Each row below holds a small network's activations on one input, seen along a few directions.
Each table varies a few parts of the input and shows all the possible inputs, shuffled.
A made-up example of a description, with smaller parts first: one of 8 places around a ring, together with either a single point or one of 11 places along a line or (one of 2 separate values, together with one of 6 places along a line).
Shared parts are said once, and a part with two or three values counts as separate values.
(in the rows, 128 means zero)

Other details of the inputs vary at random and push rows far along two fixed directions, the same in every table; ignore that.
To show where, the next rows are all for the same input, with only those details redrawn:
[136 134 122 143 101 137 134 110 117 122 116 143]
[111  94 138  93 160  97 154 158  77 141 120  80]
[116 131 122 144 138 155 119 117 152 121 103 143]
[133 106 135 106 113  93 162 140  59 137 130  97]
[130 122 127 128 115 122 142 124 101 128 119 123]
[104 105 133 110 170 124 136 148 117 134 108 101]
[112 127 123 139 147 152 120 123 151 123 102 137]

Rows:
R1: [134 123 130 124 130 134 129 138 109 122 117 128]
R2: [102 116 135 101 173 114 122 143 126 140 139 101]
R3: [130 130 131 129 120 120 138 121 103 135 137 122]
R4: [136 134 122 143 101 137 134 110 117 122 116 143]
R5: [134 132 121 145 117 149 129 113 129 126 117 138]
R6: [125 139 137 135 137 141 123 128 133 129 125 137]
R7: [118 142 134 132 149 149 106 129 162 134 135 138]
R8: [146 153 125 140  95 136 114 113 127 128 151 149]
R9: [111 109 140 106 171 128 133 156 115 129 108 106]
R10: [112 117 139 106 178 124 122 155 116 133 128 107]
R11: [125 131 130 141 119 109 121 120 158 120 148 139]
R12: [173 145 127 131   5  85 156  93  60 130 182 139]
R13: [114 101 145  78 153  89 134 169  94 142 159  80]
R14: [132 121 128 130 116 125 144 124 101 130 120 121]
R15: [139 105 129 105 117  95 154 141  56 133 135  96]
R16: [123 124 126 132 137 154 117 134 157 123  90 137]
R17: [113 118 137 108 177 126 123 156 117 137 130 102]
R18: [137 128 116 143 138 139 135 133 171 118  99 151]
R19: [133  89 142  80 137  89 159 168  61 140 117  76]
R20: [114 142 136 132 147 146 108 129 161 132 131 139]
R21: [110 107 137  97 148 106 133 147 118 146 157  88]
R22: [109 109 141 108 169 126 135 158 117 132 106 106]
R23: [125 138 134 124 114 134 112 125 151 124 145 140]
R24: [144 159 116 157 101 121 127  98 156 115 147 160]
R25: [140 154 116 149  95 142 106  96 142 122 147 159]
R26: [132 127 119 135 132 160 109 130 156 118  96 143]
R27: [108 113 135 112 178 125 130 144 119 143 131  98]
R28: [167 139 115 167  59 120 138  96 126 109 114 164]
R29: [117 137 119 140 156 152 108 121 151 128 126 134]
R30: [160 161 128 154  67 139 126  95 113 115 138 170]
R31: [107 132 127 130 138 143 109 122 171 132 140 130]
R32: [153 127 119 132  86 118 146 117  77 127 135 124]
R33: [129 125 118 133 140 160 111 136 156 123  98 133]
R34: [118 143 117 139 142 149 101 115 161 131 139 138]
R35: [128 124 115 141 132 161 117 119 159 128  99 134]
R36: [143 114 131 117 116 128 141 142 106 134 112 113]
R37: [115 136 118 134 131 147 101 119 171 128 146 134]
R38: [109  98 127 105 161 124 134 150 124 137  99  96]
R39: [121 120 117 132 140 153 116 123 156 123  94 132]
R40: [160 138 131 124  87  77 163 127  90 132 167 135]
R41: [121 140 134 138 154 156 113 128 153 129 122 139]
R42: [143 139 128 147 107 154 127 118 130 122 115 149]
R43: [119 140 128 150 145 122 111 117 169 121 134 148]
R44: [119 108 132 115 178 108 153 162 131 128 114 114]
R45: [131 145 134 139 120 139 122 120 131 124 126 147]
R46: [132 118 146  96 100  87 146 145  84 140 162 102]
R47: [119 131 121 142 140 156 116 116 151 118 104 144]
R48: [127  91 128  95 159  78 166 164  94 132 116  76]
R49: [127 127 131 120 131 115 135 124  99 131 137 118]
R50: [118 133 130 151 159 126 118 122 160 118 121 143]
R51: [145 144 122 145 114 108 145 112 123 117 140 139]
R52: [132 140 120 141 124 140 116 111 128 123 133 143]
R53: [116  98 119 106 165 129 129 152 122 138 106  91]
R54: [125 139 125 137 137 126 125 130 185 122 145 151]
R55: [160 159 121 160  52 130 135  83 103 120 142 166]
R56: [108 132 126 126 139 141 105 121 170 126 140 133]
R57: [113 142 135 130 146 143 107 129 161 130 129 141]
R58: [107 112 144  98 162 120 122 158 138 143 148  97]
R59: [151 140 121 151  83 156 125 111 141 120 102 157]
R60: [138 152 131 145  81 144 114 108 155 124 148 158]
R61: [107 138 127 132 148 141 108 119 161 132 131 136]
R62: [123 119 112 133 142 155 111 126 155 122  98 132]
R63: [159 135 125 158  75 105 149 105 100 112 128 151]
R64: [111 130 121 127 141 143 100 123 168 126 144 132]
R65: [115 142 134 128 148 144 104 127 159 127 131 142]
R66: [126 139 126 143 161 131 132 133 166 121 125 150]
R67: [137 115 139  93 106  88 142 151  78 142 171  92]
R68: [122 131 118 146 155 134 132 126 162 111 108 137]
R69: [179 144 123 133  23  65 169 101  71 120 186 134]
R70: [127 109 140  92 132  82 152 146  66 154 164  81]
R71: [150 148 119 155  94 158 119 111 132 115 117 160]
R72: [111  98 128 107 162 127 136 150 124 140 100  94]
R73: [118 141 129 129 150 146  99 130 158 127 134 141]
R74: [101 116 137 106 171 115 126 145 128 146 139  98]
R75: [179 139 134 137  31 104 166 110  46 125 141 140]
What do these inputs look like to the network? -> one of 5 places along a line, together with either one of 3 separate values or (one of 2 separate values, together with one of 6 places around a ring)
The inputs of R5 and R27 match in every part but the place on the line of 5. If R47 is changed in the same way as R5 into R27, which row does it become? -> R49
Which other rows does R44 become when the choice among 3 separate values takes its other values? List them by row number. -> R63, R68
Which other rows does R62 become when the place on the ring of 6 takes its other values? List them by row number. -> R35, R38, R39, R53, R72
Which other rows does R3 become when the choice among 2 separate values takes its other values? List them by row number. -> R6

Rows:
R76: [154 136 138 133  44 116 160  95  33 134 133 138]
R77: [ 87 121 107 129 198 135 102 123 198 130 141 116]
R78: [101 114 126 119 184 174 105 146 183 138  87 112]
R79: [116 114 134 110 179  66 151 139  85 143 170  85]
R80: [ 94 142 155 125 201 128 104 149 202 128 147 141]
R81: [105  86 134  97 146  79 172 151  94 138 118  83]
R82: [136 161  99 168  78 165  88  71 166 127 151 161]
R83: [109 107 159  71 133  92 127 171 103 158 172  78]
R84: [159 121 131 132  26 105 160  97  55 138 131 126]
R85: [ 89 128 141 110 180 132 101 151 215 130 148 129]
R86: [175 146 132 127  47 124 159 109  37 133 138 134]
R87: [127  88 134  80 141  98 132 166  84 143 123  75]
R88: [164 149 107 164  72 183 104 101 165 119 113 172]
R89: [111 111 112 126 194 153 117 158 199 121 101 125]
R90: [157 171 117 185 101 155 131  95 167 107 107 189]
R91: [155 150 101 162  78 148 112  98 181  99 115 180]
R92: [123 104 141  82 157 109 132 163  61 139 125  87]
R93: [138 159 122 168  85 184 100  85 140 106 109 178]
R94: [154 156 104 169  78 160 130  94 181 107 109 177]
R95: [ 89 105 128 123 180 164  95 141 180 126  90 110]
R96: [141 105 138 107 172  83 166 174  82 136 130  95]
R97: [183 141 128 140  60  74 162 117  60 115 145 146]
R98: [136 161 123 190  98 147 133  82 164 108 102 193]
R99: [ 81 137 120 127 204 167  84 122 160 138 138 116]
R100: [184 140 127 128  50 126 152 118  37 131 147 138]
R101: [115  86 131  94 146  79 160 158  95 127 126  78]
R102: [119 101 145 110 166  73 162 158  80 127 125  91]
R103: [ 82 143 154 108 186 165  83 151 177 138 145 131]
What do these inputs look like to the network? -> one of 4 places along a line, together with either one of 2 separate values or one of 5 places around a ring
The inputs of R88 and R100 match in every part but the place on the line of 4. If R83 is changed in the same way as R88 into R100, which row does it become? -> R103
Start at R91 and move only the place on the ring of 5, one step at a time. The first step leads to R89. Which rows follow, in order? -> R94, R81, R101
Which other rows does R82 become when the choice among 2 separate values takes its other values? List them by row number. -> R83

Rows:
R104: [156 166 120 164  55 140 123  69  93 135 160 158]
R105: [111  94 139  78 138 107 146 162  93 149 126  79]
R106: [133 146 126 135  80 162 109 112 160 125 131 151]
R107: [166 133 117 137  20 125 146  97  76 125 133 146]
R108: [115 105 123 123 178  96 153 142 114 124  98 100]
R109: [ 86 141 120 153 210 144 107 118 203 129 128 137]
R110: [171 124 134 108 114 102 164 156  53 131 139 116]
R111: [118 104 137 107 173 100 161 148  64 130 102  93]
R112: [148 110 130 127 108  75 176 137  67 125 128 105]
R113: [133 137 126 153 106 171 107 111 148 124  97 160]
R114: [115  81 131  94 145  85 156 158 103 139 122  83]
R115: [ 80  90 117 101 208 144 118 148 139 134  81  80]
R116: [114  99 133  88 152  78 134 155 108 138 158  84]
R117: [107 159 105 164 123 182  89  77 185 128 137 158]
R118: [146 114 146 100  91 103 153 144  59 147 132 104]
R119: [161 173 128 163  63 129 131  85  95 116 163 178]
R120: [117 119 151  93 171  95 138 161  80 136 150 102]
R121: [ 85 103 132 123 224 132 123 165 190 126  87 117]
R122: [ 86 111 137 116 222 131 123 167 198 130  95 117]
R123: [164 118 127 117  42  80 168 118  81 132 149 123]
R124: [153 153 110 159 122 196  91 117 178 119 101 170]
R125: [135 163 133 154 102 179  84 107 178 119 127 173]
R126: [150 122 147 108  98  70 169 150  87 134 154 110]
R127: [ 97 138 127 139 201 141  94 139 208 117 122 146]
R128: [144 108 140  97  84  77 160 144  93 138 158  98]
R129: [138 118 140  90  84  98 139 143  75 140 163  96]
R130: [ 92  78 119  98 201 101 143 153 127 134  95  70]
R131: [140 146 107 159 163 164 109 134 208 110 102 164]
R132: [144 158 131 152 103 127 119 117 170 112 143 167]
R133: [135 113 127 109 102  73 148 124  83 136 176  99]
R134: [176 161 146 141  37 115 156 110  78 121 154 165]
R135: [115 174 121 176 145 173 104  83 172 121 133 179]
R136: [138 144 124 142  90 134 110 111 177 116 146 154]
R137: [118  95 132 101 160 110 144 146  64 141  99  78]
R138: [186 149 101 144  35 151 129 103 107 120 137 157]
R139: [143  96 122 116  94  82 168 130  73 129 132  93]
R140: [161 164 124 158  51 139 114  81  97 127 160 164]
R141: [117 144 130 136 147 163  84 122 160 128 127 146]
R142: [132 133 109 154  90 167 117  98 141 116 105 147]
R143: [112 135 120 163 154 193  93 112 180 117  81 153]
R144: [156 150 125 148  80  89 146 103  98 122 169 146]
R145: [118 154 103 171 115 153 105  74 192 122 145 161]
R146: [ 89 106 154  92 202 145 108 175 153 147 112  92]
R147: [117  84 120  85 199 109 136 182 141 139 120  75]
R148: [141 155 136 151 104 154 129 114 144 117 113 175]
R149: [112 108 146 110 172 120 146 159 104 131 106 114]
R150: [124 150 113 146  98 156  98  93 148 124 149 151]
R151: [102 146 115 140 146 180  73 113 199 120 125 154]
R152: [ 81 110 138 126 235 159 118 159 162 122  81 115]
R153: [120 119 161  89 163  97 143 170  88 136 148  99]
The inputs of R123 and R118 match in every part but one. If R139 is changed in the same way as R123 into R118, which row does it become? -> R143
The inputs of R116 and R151 match in every part but one. If R136 is changed in the same way as R116 into R151, which row does it become? -> R129
What do these inputs look like to the network? -> one of 5 places around a ring, together with either a single point or one of 9 places along a line
List by row number the other rows that have the place on the ring of 5 in common with R122. -> R108, R109, R112, R121, R126, R127, R131, R132, R144
Start at R135 and move only the place on the line of 9, one step at a time. The first step leads to R119. Which rows follow, in order? -> R120, R153, R134, R148, R149, R152, R111
Start at R124 and move only the place on the ring of 5, one step at a time. The first step leads to R110. Which rows follow, in order? -> R131, R147, R138

Rows:
R154: [123 188 131 178  87 175  91  82 165 128 170 177]
R155: [ 67 100 161  74 248 112 119 196 204 142 132  80]
R156: [178 194 111 188 104 122 155  89 136 103 135 202]
R157: [119  61 117  80 141  80 181 168  44 153 110  44]
R158: [ 73  86 117 121 248 162  91 150 223 138  76  99]
R159: [118 165 120 154 127 179  73  87 165 116 144 176]
R160: [135  84 125  82 106  35 174 143  35 130 168  59]
R161: [111 156 114 157 148 229  74 105 183 122  86 167]
R162: [ 88 140 129 141 209 211  54 126 206 135  96 138]
R163: [134 111 154 123 127  67 188 141  18 125  98 106]
R164: [186 139 130 145  28 111 133 110 112  99 168 167]
R165: [ 87  82 137  75 185  51 167 163 102 160 159  50]
R166: [191 139 120 133  15 140 150 114  94 116 115 166]
R167: [183 147 125 141  18 119 141 119 105 125 135 162]
What do these inputs look like to the network? -> either one of 2 separate values or (one of 3 separate values, together with one of 4 places along a line)
Which other rows does R160 become when the choice among 3 separate values takes its other values? List them by row number. -> R159, R164

Rows:
R168: [125 120 153  81 148 113 126 164  64 158 165  85]
R169: [137 160 115 144 101 166  85  95 130 127 156 151]
R170: [115  98 149  89 120  43 164 149  86 144 171  80]
R171: [189 169 119 180  65 129 151  96 114 106 126 189]
R172: [142 150 102 176 146 148 119 103 165 102 106 170]
R173: [163 161 102 162  59 121 112  87 169 110 171 171]
R174: [106 111 120 124 200 196  94 161 202 127  61 125]
R175: [122 116 104 142 125 175 119 113 157 124  80 131]
R176: [152 161 122 191  75 129 146  75 131 102 109 189]
R177: [ 84 128 140 120 196 141  98 155 234 122 129 138]
R178: [100 131 131 123 202 144  94 158 234 128 136 133]
R179: [142 132 133 107  72 103 143 109  33 152 181 100]
R180: [107 110 159  85 124  92 139 139  43 157 162  78]
R181: [133 104 129 115 151  67 185 141  55 136 132  90]
R182: [124 146 110 152 111 130 115  99 194 123 155 152]
R183: [151 148 135 156 108 121 153 118 118 107 112 167]
R184: [147  85 146  77  92  89 176 168  30 140 110  79]
R185: [ 73  75 137  97 207 145 123 167 147 138  64  78]
R186: [ 95  77 114  92 217 150 112 173 146 134  76  74]
R187: [154 176 140 149  39 160 107  89 106 124 158 179]
The inputs of R180 and R176 match in every part but one. If R187 is changed in the same way as R180 into R176, which row does it become? -> R183
What do these inputs look like to the network? -> one of 4 separate values, together with one of 5 places around a ring
Which other rows does R171 become when the choice among 4 separate values takes its other values? List them by row number. -> R168, R174, R178
Start at R182 and move only the place on the ring of 5, one step at a time. The first step leads to R170. Which rows follow, in order? -> R177, R178, R173
Start at R174 and move only the place on the ring of 5, one step at a time. The first step leads to R186. Which rows follow, in order? -> R175, R185, R184

Rows:
R188: [ 89  90 133 104 236 110 132 177 169 133  94  80]
R189: [113 116 134  96 157 112 131 160 141 129 150 103]
R190: [161 140 139 141  80  83 160 118  79 122 149 144]
R191: [187 145 129 145  43  66 180 103  34 123 153 134]
R192: [104 108 146  92 189 108 114 164 105 144 153  88]
R193: [106  91 142  99 181  82 149 177 129 135 123  90]
R194: [132 148 117 153 115 178 104 104 139 114  90 164]
R195: [109 144 105 165 182 181 104 111 197 119  93 162]
R196: [156 136 131 114  60 116 129 124  93 147 170 118]
R197: [ 72 114 131 116 185 121 114 123 141 142 139  97]
R198: [150 146 120 143  85 144  98 108 156 120 147 156]
R199: [149 162 136 150  92 127 131 102 136 119 148 173]
R200: [149 167 127 147  77 152 106  97 124 138 163 156]
R201: [158 135 111 141  58 148 126 105 109 115 101 153]
R202: [127 149 135 159 111 190 110 111 150 120  91 169]
R203: [146  84 126  91 120  85 171 153  49 136 124  72]
R204: [112 142 129 140 157 156 105 127 219 118 117 161]
R205: [117  85 120  98 173  98 158 164 102 143 117  79]
R206: [110 116 146  86 167  88 148 169  86 138 167  87]
R207: [ 73 132 110 150 172 174  78  97 238 122 112 141]
R208: [151 120 138 122  69 135 147 129  89 130 108 128]
R209: [148 147 111 163 107 163 122  93 130 111 107 161]
What do these inputs look like to the network? -> one of 2 separate values, together with either a single point or one of 10 places along a line
Which other rows does R190 become when the place on the line of 10 takes its other values? List them by row number. -> R191, R192, R194, R195, R199, R200, R202, R206, R209
Which other rows does R206 become when the choice among 2 separate values takes its other values? List them by row number. -> R189
